A small network was shown many inputs. Here are its activations along a few directions, one row for each input.
Each table varies a few parts of the input and shows all the possible inputs, shuffled.
A made-up example of a description, with smaller parts first: values(3) and (point or line(9) or (line(4) and ring(5))).
Shared parts are said once, and a part with two or three values counts as separate values.
In the rows, zero is written as 128.

Other details of the inputs shift rows strongly along three fixed directions, in all tables alike. That doesn't count.

Rows:
row 1: [102 102 122 108 142 127  81 152 110 112 160 128 152 111]
row 2: [176 115 157 121  96  76 168 119 169 162 115  90  94  87]
row 3: [ 98 126 121  99 155 125 108 135 155 125 163 109 184 166]
row 4: [133  89 110 107 128 101  95 162 144 108 154 118 151 128]
row 5: [ 87 141 118 105 104 127 120 127 138 130 150 150 197 161]
row 6: [134 125 144 104  97 118 129 103 142 162 179 126 138 143]
row 7: [207 137 161 146  90  97 180 119 154 126  99 113  90 119]
row 8: [158  87 139 146 131  94 125 166 148 118 106  99  96 104]
row 9: [ 92 212 133 107 112 161 179  58 126 130  94 133 106 171]
row 10: [132 134 108 198 132 146 157 151 102 113  51 166  99 108]
row 11: [158  66 143 173 140 116 104 162 116 151 127 120  82 102]
row 12: [122 152  78 151 143 174 112 148  89  82  87 167 101 141]
row 13: [ 96 135 153  98  95 107 124 108 158 142 159 119 207 128]
row 14: [112 217 134 118 126 168 180  59 135 133  96 133 125 181]
row 15: [101 134 120  84 133 105 137 120 164 131 156 106 165 138]
row 16: [ 73 205 126 128 110 165 172  72 136 130  83 153 159 181]
row 17: [128 138 104 165 143 151 149 145  85 109  77 147  69 111]
row 18: [100  98  89 126 184 132  79 172 113 127 160 137 169 134]
row 19: [112 148  84 171 183 190  88 151  68  74  98 170 130 133]
row 20: [120 106 126 126 152 142  87 144 104 120 156 132 159 121]
row 21: [164 116 161 123 110 100 172 113 145 170 132 101 114 110]
row 22: [144 141 157 104 121 109 137 113 158 124 153 105 167 127]
row 23: [130 132 105 156 132 164 119 133  85 102  98 176  72 129]
row 24: [172 111 183 123  79  96 149  99 149 154 133 103  85  77]
row 25: [157  91 138 143 126 103 118 164 141 135 108 102  93  99]
row 26: [144 210 152 118  94 140 196  55 146 102  80 121 106 131]
row 27: [111 164 129  97 120 137 123 102 136 117 134 123 151 128]
row 28: [131 114 133 149 141 142  98 125 102 127 144 140 121 110]
row 29: [110 128 133 117 141 138 123 122 124 146 143 118 145 154]
row 30: [110 130 129  78 105 110 115 115 141 139 170 125 154 147]
row 31: [159  86 136 165 133 115 133 144 119 157 132 122  87  94]
row 32: [133 124 126  98 127 113 107 133 142 139 171 125 168 151]
row 33: [133 127  89 168 157 173 108 157  68  95 104 172 106 144]
row 34: [ 69  88 109 101 152 140  71 152 126 140 177 128 151 141]
row 35: [135 101 115 133 157 110 122 159 140 122 141 114 149 123]
row 36: [164  78 145 150 118  97 139 147 129 153 118 117  65  75]
Each input here is: values(4) and (point or (values(2) and line(4))).
- The inputs of row 29 and row 21 match in every part but the values(4) part. If row 3 is changed in the same way as row 29 into row 21, which row does it become? => row 35
- Which other rows agree with row 4 in the values(4) part? List them by row number. => row 5, row 6, row 7, row 12, row 23, row 30, row 32, row 33
- Change only the values(4) part in row 23. List by row number the other rows that result. => row 24, row 34, row 36
- Change only the values(4) part in row 19. List by row number the other rows that result. => row 14, row 18, row 32

Rows:
row 37: [114 158 122  94 126 145 125  94 121 123 154 141 150 163]
row 38: [166 127 154 149 101 117 141 119 123 128  93 122  79  93]
row 39: [ 97 131 130 101 122 131 111 117 132 142 166 132 178 134]
row 40: [137 150 147 100 117 129 141  98 137 141 150 114 137 136]
row 41: [105 136 124 127 137 141 127 109 125 141 142 131 144 151]
row 42: [177 124 159 138 115 115 161 110 134 142 113 108  87 104]
row 43: [123 122 151 108 119 115 122 116 148 160 173 109 158 134]
row 44: [124 152 130 109 118 107 162 122 170 133 114 110 161 150]
row 45: [151 171 134 137 115 148 160  90 119 112  90 132  80 120]
row 46: [122 142 138 110  96 119 134 105 132 139 148 136 149 132]
row 47: [171 155 150 154  93 136 163  91 120 131  95 143  84 131]
row 48: [146  35 125 136 157  91  63 198 129 125 167 107 124  81]
row 49: [ 92 133  74 143 175 168 102 154  96 102 107 154 108 147]
row 50: [120 161 128 108 125 125 137 117 149 105 126 124 177 144]
row 51: [ 85 128 131  91 128 132 114 117 135 132 160 120 163 134]
row 52: [ 95 162 110 108 143 133 136 123 152 108 127 127 182 161]
row 53: [144 162 128 144 123 142 167  99 127 122  90 127  75 124]
row 54: [104 121  99 168 157 154 113 154  89 112 103 163 115 123]
row 55: [118 122  92 156 169 158 117 160  89 117 107 146 103 143]
row 56: [166  64 125 161 150  90  94 201 137 104 116 111 141  88]
row 57: [103 130 135 109 124 124 131 116 136 138 135 122 132 131]
row 58: [140 111 142  87 104 101 119 123 153 137 175 109 141 120]
row 59: [147  89 130 159 142 131  92 164 106 127 137 137 119 108]
row 60: [ 94 129  93 160 163 175 102 148  84 103 111 168 133 129]
row 61: [145 151 140 153 103 131 186 103 132 152  79 134  84 120]
row 62: [114 142 119  95 120 116 116 133 152 104 149 126 193 151]
row 63: [ 96 103 128  98 127 107 111 142 146 153 158 111 147 133]
row 64: [131 137 129 146 125 140 156 111 125 146 105 134 103 145]
row 65: [120 126  98 160 171 158 112 153  87 108 110 148 105 136]
row 66: [195  65 176 130  76  63 124 152 153 151 139  93  90  73]
- The inputs of row 38 and row 51 match in every part but one. If row 39 is changed in the same way as row 38 into row 51, which row does it become? => row 60
- What is each input in this table made of? => line(5) and (point or ring(5))
- Which other rows agree with row 49 in the line(5) part? List them by row number. => row 44, row 55, row 61, row 63, row 64
- Change only the line(5) part in row 55. List by row number the other rows that result. => row 37, row 40, row 42, row 65
- Which other rows agree with row 58 in the line(5) part? List them by row number. => row 37, row 46, row 47, row 62, row 66
